Each row below is a small network's average activation on inputs in which a field has the value named, seen along a few directions.
Related values have similar rows: they may be neighbours, one step apart, or belong to one group.
In the rows, 500 means zero.
Random noise pushes rows far along 4 fixed directions. That doesn't count. These rows show it; they differ only by the noise:
[562 662 393 709 560 400 622 411 506 362 460 511 704 404 409]
[459 370 414 507 569 544 419 530 563 421 396 552 386 487 471]
[781 450 511 563 797 412 562 286 549 466 383 453 572 289 445]
[465 563 387 623 570 500 550 460 499 394 500 447 600 435 464]
[420 369 420 485 466 558 389 599 571 387 376 752 303 552 500]
[689 441 587 416 661 565 512 375 489 441 500 823 365 369 670]


NAF, 10 values:
gadeb: [443 792 617 599 336 483 687 581 467 678 644 401 785 499 558]
zibi: [134 762 517 481 450 624 635 468 392 606 796 238 743 534 633]
ruk: [746 642 542 456 287 287 565 408 445 450 447 695 529 560 358]
vitad: [698 260 422 385 773 485 406 481 652 541 404 337 471 519 315]
mog: [443 689 501 688 256 262 649 471 563 432 137 602 636 578 342]
puv: [533 211 602 342 605 699 379 565 517 760 741  47 479 574 681]
vavo: [210 553 337 595 418 363 453 646 511 337 489 359 523 550 337]
sog: [262 783 566 504 253 723 460 689 309 437 967 741 683 714 737]
vav: [522 642 539 470 475 528 475 497 313 467 573 530 377 467 563]
notim: [578 204 468 555 430 346 470 486 616 717 219 214 345 444 271]
The values of NAF form a ring.
Question: How many steps from neighbour to neighbour lead from notim to vavo, at the fewest?
Answer: 3
Question: A walk along NAF starts at zibi and steps to its neighbour gadeb. Put ruk, mog, puv, vav in the order it reaches them.
Answer: puv, vav, ruk, mog

DORIN, 20 values:
gugad: [547 305 393 690 845 548 238 614 713 580 328 182 475 504 209]
bel: [349 500 391 440 503 356 540 498 371 455 526 501 407 461 410]
pebuz: [766 333 545 545 505 311 360 384 601 552 461 522 348 507 428]
mogeg: [699 490 672 538 518 387 546 481 509 526 644 457 708 536 484]
gub: [913 629 444 586 611 384 598 391 387 400 475 692 730 512 299]
sevo: [436 405 432 367 577 709 387 463 440 458 825 493 242 515 724]
fadob: [503 379 499 441 129 590 387 430 497 557 323 727 266 598 442]
rogel: [694 302 754 308 740 559 488 339 513 426 294 800 220 394 552]
gokig: [695 256 619 333 431 556 397 581 489 578 359 807 272 672 459]
vevaz: [306 931 498 685 433 398 582 752 679 334 399 556 630 568 245]
nur: [895 656 567 575 687 370 526 261 525 658 551 621 747 328 551]
zov: [156 578 472 407 443 623 567 524 230 568 791 385 390 533 779]
lebo: [367 898 690 437 424 554 587 488 385 599 837 506 726 440 789]
dosuz: [142 572 424 600 426 691 519 733 367 335 923 232 698 681 506]
tun: [326 372 359 320 440 744 315 383 359 425 519 319 356 411 657]
libab: [425 420 504 545 394 533 508 710 766 374 321 930 409 665 449]
ziriv: [665 398 600 476 390 236 452 391 593 525  51 886 349 604 427]
zafa: [428 302 375 336 601 523 492 561 555 471 315 362 308 219 654]
buv: [565 406 578 421 326 497 598 638 572 577 313 711 284 444 646]
ridi: [582 355 573 464 628 485 626 390 611 668 404 400 647 433 550]
A value of DORIN combines one of 2 hidden first parts with one of 10 second parts; all combinations occur once.
Question: vevaz and rogel share the first part; vevaz and lebo share the second. Which value has the first part of lebo and the second part of rogel?
Answer: ziriv
Question: gugad and bel share the first part; gugad and nur share the second. Which value has the first part of nur and the second part of bel?
Answer: zov
Question: libab and zafa share the first part; libab and ridi share the second. Which value has the first part of ridi and the second part of zafa?
Answer: buv
Question: pebuz and mogeg share the first part; pebuz and sevo share the second. Which value has the first part of sevo and the second part of mogeg?
Answer: dosuz

FESIS, 20 values:
vebe: [605 162 439 374 740 521 474 392 464 530 438 242 333 388 497]
bis: [602 535 549 531 598 497 561 324 648 425 376 512 610 260 520]
nid: [478 617 443 669 507 359 640 365 501 394 272 450 626 495 318]
mapu: [375 340 474 363 380 628 481 545 361 577 711 439 370 615 717]
zaluv: [435 377 490 491 646 534 442 566 468 400 691 305 420 536 445]
buk: [550 736 550 520 548 531 670 533 445 348 619 597 763 461 491]
satu: [293 617 404 555 230 546 338 558 396 528 603 373 500 648 453]
gufam: [747 562 657 576 572 441 543 459 597 603 560 843 483 492 644]
gedif: [800 248 684 331 754 451 400 364 529 665 590 328 451 425 528]
delo: [663 384 433 426 666 360 541 376 551 522 303 439 363 262 461]
sudi: [371 475 454 613 390 391 494 480 558 517 256 364 594 638 363]
dula: [483 561 460 535 655 312 523 550 646 449 298 420 555 469 303]
laru: [583 723 625 513 429 277 660 501 528 556 418 817 594 505 463]
sem: [599 444 475 645 622 428 447 555 684 405 400 555 441 485 355]
dip: [592 537 516 573 597 474 421 371 391 418 449 402 426 426 393]
futu: [650 422 439 505 574 582 398 518 449 453 426 658 437 481 418]
gad: [648 851 626 608 395 409 757 467 461 458 615 703 934 483 534]
pep: [833 397 548 397 687 569 419 356 479 682 508 481 593 440 512]
mapun: [406 578 463 478 239 485 581 592 404 576 538 665 367 490 632]
luron: [ 79 339 384 508 220 668 337 730 677 565 396 230 407 681 494]
A value of FESIS combines one of 2 hidden first parts with one of 10 second parts; all combinations occur once.
Question: satu and gedif share the first part; satu and dip share the second. Which value has the first part of dip and the second part of gedif?
Answer: zaluv
Question: gad and luron share the first part; gad and buk share the second. Which value has the first part of buk and the second part of luron?
Answer: bis
Question: futu and nid share the first part; futu and pep share the second. Which value has the first part of pep and the second part of nid?
Answer: sudi
Question: sem and dula share the first part; sem and gufam share the second. Which value has the first part of gufam and the second part of dula?
Answer: laru

LITAZ, 10 values:
kem: [186 659 334 509 507 701 495 525 336 410 805 192 596 444 654]
vodil: [475 745 560 565 352 482 695 478 420 640 668 595 675 526 690]
divop: [611 436 508 450 549 506 496 418 512 435 298 680 304 382 466]
vubul: [562 193 581 348 739 626 329 550 590 672 490 272 422 553 488]
sef: [489 330 596 310 397 628 417 370 367 693 521 568 221 573 717]
zop: [359 425 526 363 601 481 545 394 554 461 343 441 327 389 512]
fogi: [414 565 464 669  47 350 433 767 648 418 297 862 504 754 355]
fazal: [552 573 395 618 565 391 556 531 514 371 524 489 607 466 325]
muk: [659 675 522 634 554 444 609 505 484 463 623 442 823 450 460]
fopi: [486 282 478 426 619 542 310 591 565 452 489 437 358 559 412]
The values of LITAZ form a line.
Question: A walk along LITAZ starts at sef and steps to its neighbour vodil. Put kem, vubul, fazal, fopi in the order it reaches them.
Answer: vubul, fopi, fazal, kem
Question: List every value one step from zop, in the order listed.
Answer: divop
